These are the activations of a small neural network, seen along a few directions. Each row is one input.
In each table, some parts of the input vary, and every possible input appears once, in random order.
Descriptions start from the smaller parts, as in this example, which fits no table here: one of 5 places around a ring, together with either a single point or (one of 2 separate values, together with one of 4 places along a line) or one of 11 places along a line.
Shared parts are said once, and a part with two or three values counts as separate values.
In the rows, 128 means zero.

Rows:
x1: [124 188 118 162 157 112 117 135 177 108 150 152 122 155 106 142 132]
x2: [138 140 123 153  92 147 151 124 150 137 151 156 113 143  82 158 138]
x3: [120 174 115 108 166 113 106 132 121 119 112 108 140 120 171  92 116]
x4: [129 101 163 121 132 100 126 120 119 133 164 132 137 142 135 154 124]
x5: [149 135 135 108  97 111 143 131  91 167 146 123 114 139 134 147 130]
x6: [148 127 132 147  78 160 155 128 140 142 143 161 107 139  75 160 150]
x7: [135  88 164 123 115 110 142 121 109 138 161 132 134 140 128 148 136]
x8: [104 176 101 155 161 149 121 130 180  95 120 136 135 123 123 104 125]
x9: [122 171 122 158 134 127 131 128 168 128 154 150 117 150  97 152 124]
x10: [119 136 116  99 120 143 135 127 103 141 114 109 133 105 155 111 103]
x11: [145  60 114 149 170  80  67 137 120  94  57 111 122 134 129 115 147]
x12: [115  71 147 114 124 146 144 119 115 119 134 117 145 105 141 109 126]
x13: [140 150 135 105 111 102 132 133 103 159 145 119 120 141 137 152 116]
x14: [104 157 102 152 138 168 135 125 171 108 123 140 132 116 112 114 113]
x15: [101 103 143 115 156 127 124 118 134 108 135 115 152 117 157 108 117]
x16: [136 185 132 116 157  77 106 139 122 135 142 120 126 150 155 131 126]
x17: [118 155 119 103 142 129 123 130 110 136 113 104 135 111 166  98 108]
x18: [161 121 143 103  80 121 149 136  83 167 137 130 115 137 123 151 144]
x19: [127 114 112 144  86 196 160 130 143 127 111 147 121 106  87 122 137]
x20: [128 153 121 154 113 137 137 125 159 134 156 153 114 147  90 164 123]
x21: [126  60 154 108 108 158 145 121 103 128 126 125 139 103 135 115 139]
x22: [148  73 172 115  99 122 140 121 101 144 154 138 126 137 121 152 148]
x23: [134 169 132 109 130  90 122 133 115 147 146 121 124 145 147 143 123]
x24: [150 127  69 191 151 125  84 143 161  94  39 133 100 137  84 118 150]
x25: [139 107 125  94  89 160 145 129  85 156 111 117 122 100 142 112 133]
x26: [105 122 138 118 180 113 108 121 142  96 133 116 155 122 164  99 120]
x27: [105  90 147 115 142 139 133 116 123 115 132 114 150 108 147 113 113]
x28: [162 122  88 133 148  80  69 151  99 122  36 100 107 132 139 110 144]
x29: [123 135 156 128 171  79 110 124 142 113 162 129 144 152 144 141 132]
x30: [105 145 106 151 121 178 144 123 162 115 119 137 128 110 103 121 112]
x31: [131 122 117  98 103 150 144 125  92 149 117 111 129 102 151 106 120]
x32: [121 119 164 124 150  87 120 123 131 128 162 125 138 149 143 144 128]
x33: [114 128 102 151 103 188 158 126 149 121 120 141 125 108 100 118 126]
Describe the family of inputs behind these rows.
> one of 3 separate values, together with either a single point or (one of 2 separate values, together with one of 5 places along a line)
The inputs of x20 and x4 match in every part but the choice among 3 separate values. If x1 is changed in the same way as x20 into x4, which row does it become?
> x29
Which other rows agree with x25 in the choice among 3 separate values? List them by row number.
> x3, x5, x10, x13, x16, x17, x18, x23, x28, x31
Change only the choice among 3 separate values in x18. List by row number the other rows that result.
> x6, x22
Change only the choice among 2 separate values in x7. List by row number the other rows that result.
> x12

Rows:
x34: [137 109 149  85 148  21  78 134  89 141 150  80 115 145 167 145 115]
x35: [119 113  95 132 164 120  88 119  97  83  46 101 159 115 159  90 145]
x36: [127  23 157  89  51 208 203 109  97 162 138 131 144  70 141  88 153]
x37: [127  36 113 122  71 182 147 125 134 137  91 112 105  86  98 118 138]
x38: [129 137 189  82  80 102 178 124  66 211 233 135 125 169 147 192  87]
x39: [107 220  70 193 136 194 136 135 221  95 131 162 110 134  46 140 142]
x40: [ 98 139  57 184 161 206 105 133 213  79  53 134 109 103  84  74 144]
x41: [110 169  62 136 216 135  59 149 168  71  25 104 140 118 153  65 147]
x42: [118 226 116 211 192  83 119 129 222  94 153 164  77 172 132 161 105]
x43: [145 103 184  53 122  41 113 122  21 185 182  86 128 135 209 138  87]
x44: [142 192 140 162 132  85 131 127 165 152 168 154 117 189 105 166 142]
x45: [150  88 129  70 137 124  85 136  67 136  50 112 142 107 167  98 165]
x46: [122 157 134 186  87 180 175 141 163 109 148 157 110 117  48 144 122]
x47: [132 202  83 153 222  24  25 136 173  79 104 120 127 154 169 100  89]
x48: [138 138 177 116 139 108 154 125 139 154 203 163 161 176 116 196 124]
x49: [144 110 152  97  20 196 212 118  69 188 202 144 112 118  98 178 108]
x50: [124 155 126 145 182  30  64 120 101  95 129 114 139 156 169 131 119]
x51: [151 112 140 127  80 198 187 123 145 135 175 171 150 126  67 181 142]
x52: [113  78 124 179 110 191 145 142 156  98  68 129 113  83  90  79 124]
x53: [129  53 163  37 109 133 159 113  54 156 113  88 178  87 197  73 163]
The inputs of x41 and x53 match in every part but one. If x39 is changed in the same way as x41 into x53, which row does it become?
> x49
Describe the family of inputs behind these rows.
> one of 4 places along a line, together with one of 5 places around a ring
Change only the place on the ring of 5 in x50. List by row number the other rows that result.
> x35, x44, x46, x52
Change only the place on the line of 4 in x48. List by row number the other rows that result.
> x38, x42, x44

Rows:
x54: [154 176  60 195 113 144 103 135 178 101  62 157 105 154  76 128 164]
x55: [ 94 125 131 122 178 125  99 115 163  97 118 114 146 118 175  93 104]
x56: [104 124 138 133 106 182 173 103 145 108 191 157 143 109 122  97 114]
x57: [106 163 123 157 135 130 139 116 191 130 177 156 137 161 102 147 100]
x58: [169  80 154 106  30 171 179 126  77 163 133 138  90 122 101 174 141]
x59: [148  99 108 163 104 160 112 132 176 125  97 147  97 138  64 149 143]
x60: [107  84 124 142 101 194 166 121 135 107 123 140 131  82 107 125 154]
x61: [126 134 178  94 149  91 110 127 100 120 167 119 177 144 164 136 128]
x62: [124 117 192  52 111  86 154 127  57 192 177 117 160 128 177 148 105]
x63: [130 146 181  80  50 135 197 129 100 174 217 136 137 117 120 176  91]
x64: [135  84 139  94  43 201 197 128  91 156 152 132 118  77 110 134 105]
x65: [144  84 141 168  90 152 153 105 130 135 126 146  81 114  90 135 169]
x66: [108  99 186  47 117 133 155 130  68 175 156 108 159  85 183 117 108]
x67: [101 201 108 137 200 115  91 137 164  81  89  87 128 119 184  74 128]
x68: [113 138 145 111 183  75  93 128 150 117 147 108 153 159 149 125 101]
x69: [153  93 186  69  95  81 133 143  45 201 141 116 132 151 159 171 141]
x70: [112 214  86 135 199  63  65 131 134 103 115 136 161 172 170 118 106]
x71: [104 101 140  95 162 114 142 137 110 100 149 104 174 116 188  88 125]
x72: [141 110 140 119 167  64  70 138 139 132 116 118 122 179 121 140 135]
x73: [104 140 163 137 122 122 166  99 158 136 213 144 113 122 131 138 148]
x74: [137 138 118 168 113 113 118 133 186 148 147 167 108 171  73 166 125]
x75: [112 112  98 164 114 196 143 113 178 115  89 136 121 107  78 101 112]
x76: [132  79 137 135 140 142 121 122  89 108  89 101 152  84 167 105 135]
x77: [119  94 111 138 168 140 100 113 142 105  66  91 129  98 141  80 111]
x78: [139  60 159  68  85 148 152 119  52 138 106  99 141  95 168 117 118]
x79: [139  99 170 121 149  56 110 116  95 144 142 117 110 154 151 130 163]
x80: [147 181  86 142 196  38  66 151 135 115  84 137 131 179 130 132 137]
x81: [120 150  48 137 176 134  58 132 128  68  45 120 129 101 155  81 117]
x82: [155 131 150 165 107 120 150 126 121 156 172 156 113 151  97 178 156]
x83: [ 96 207  52 160 176 166 138 145 188  85 141 144 139  97 105 106  98]
x84: [111 114 149  69  81 195 212 120 109 167 196 127 141  93 140 139 112]
x85: [115 177  35 178 130 191 118 140 184  79  81 133 111  98 100  96 134]
x86: [157 158  85 170 166  90  63 149 132 104  30 101  99 149 141  95 150]
x87: [161  68 147 118 124 112  97 132  77 124  86 125 139 138 132 120 158]
x88: [ 81 150 116 171 154 174 165 103 171 102 152 123 136 104 104 122 101]
x89: [152  79 125 134 151 104  70 131 136 117  66 108 113 141 120 121 140]
x90: [145 209  92 185 154  94 108 155 181 137 122 159 101 161  66 152 129]
x91: [113 234  87 170 160 123 129 135 192  97 158 138 126 156 100 137 123]
x92: [146 105 168  94  54 133 168 150  80 195 180 156 103 149 114 189 149]
x93: [163  62 164  76  70 112 136 129  36 160 105 101 115 129 146 141 139]
The inputs of x75 and x85 match in every part but one. If x59 is changed in the same way as x75 into x85, which row does it become?
> x54
The inputs of x60 and x64 match in every part but one. If x79 is changed in the same way as x60 into x64, which row does it become?
> x69
Describe the family of inputs behind these rows.
> one of 2 separate values, together with one of 4 places along a line, together with one of 5 places around a ring
Start at x93 and move only the place on the ring of 5, one step at a time. The first step leads to x69. Which rows follow, in order?
> x62, x66, x78
Change only the place on the line of 4 in x74. List by row number the other rows that result.
> x82, x90, x92
Change only the choice among 2 separate values in x70. List by row number the other rows that result.
> x91

Rows:
x94: [120  26 192  65  93 138 178 108  68 145 186 113 168 102 163 129 125]
x95: [127 117 193  63  30 179 213 107  67 211 219 131 126 111 148 152 117]
x96: [135 103  79 142 115 173 116 120 140 110  75 122 121  98 121  86 135]
x97: [109 178 101 192 133 139 142 127 201 104 137 147 120 149  73 146 122]
x98: [128 198 129 151 180  86  81 124 178 105 140 139 131 161 130 141 116]
x99: [122 137 122 117 176 102  82 138 104 122  80 104 127 116 181  89 118]
x100: [117 136 101 156 134 163 129 143 150 107  83 138 120 116  97 120 134]
x101: [119 174 129 132 184  91  87 139 153 108 115 124 128 145 144 122 132]
x102: [183  47 165  90  47 102 162 124  50 186 163 128 111 145 113 180 155]
x103: [118 145  89 179 135 149 135 136 171 100 109 146 122 131  83 131 128]
x104: [130 147 110 123 180  85  85 142 126 108 100 115 133 134 154 114 125]
Describe the family of inputs behind these rows.
> either one of 3 separate values or (one of 2 separate values, together with one of 4 places along a line)
List by row number the other inputs of the same sort as x101.
> x96, x97, x98, x99, x100, x103, x104

Rows:
x105: [134 125 152 115 110 113 143 125 113 151 163 130 124 141 129 151 129]
x106: [133  90 135 111 107 144 140 127 102 136 117 121 130 112 132 122 133]
x107: [111 237  63 207 225  89  56 146 230  63  85 144 116 163 103 117 125]
x108: [134 129 153 123  99 134 154 124 124 148 167 142 125 138 111 156 129]
x109: [130 126 160  94 142  82 121 126  99 142 153 110 141 138 166 134 120]
x110: [127 134 145 134  83 163 172 119 138 148 179 155 122 134  96 158 130]
x111: [127 100 123 130  80 190 165 120 125 139 131 143 124 107 100 132 134]
x112: [132  90 133 116  94 161 149 123 110 140 126 129 125 110 121 125 134]
x113: [109 191  39 208 215 122  57 145 213  51  30 127 120 129 108  81 123]
x114: [135 126 154 102 124  98 133 126 104 148 161 122 132 140 148 142 129]
x115: [135  95 135 102 118 129 130 127  91 138 113 112 135 111 152 112 128]
x116: [128  93 143  93 139 110 116 127  87 132 111 101 143 111 171 106 121]
Describe the family of inputs behind these rows.
> one of 2 separate values, together with either a single point or one of 5 places along a line
The inputs of x114 and x115 match in every part but the choice among 2 separate values. If x105 is changed in the same way as x114 into x115, which row does it become?
> x106
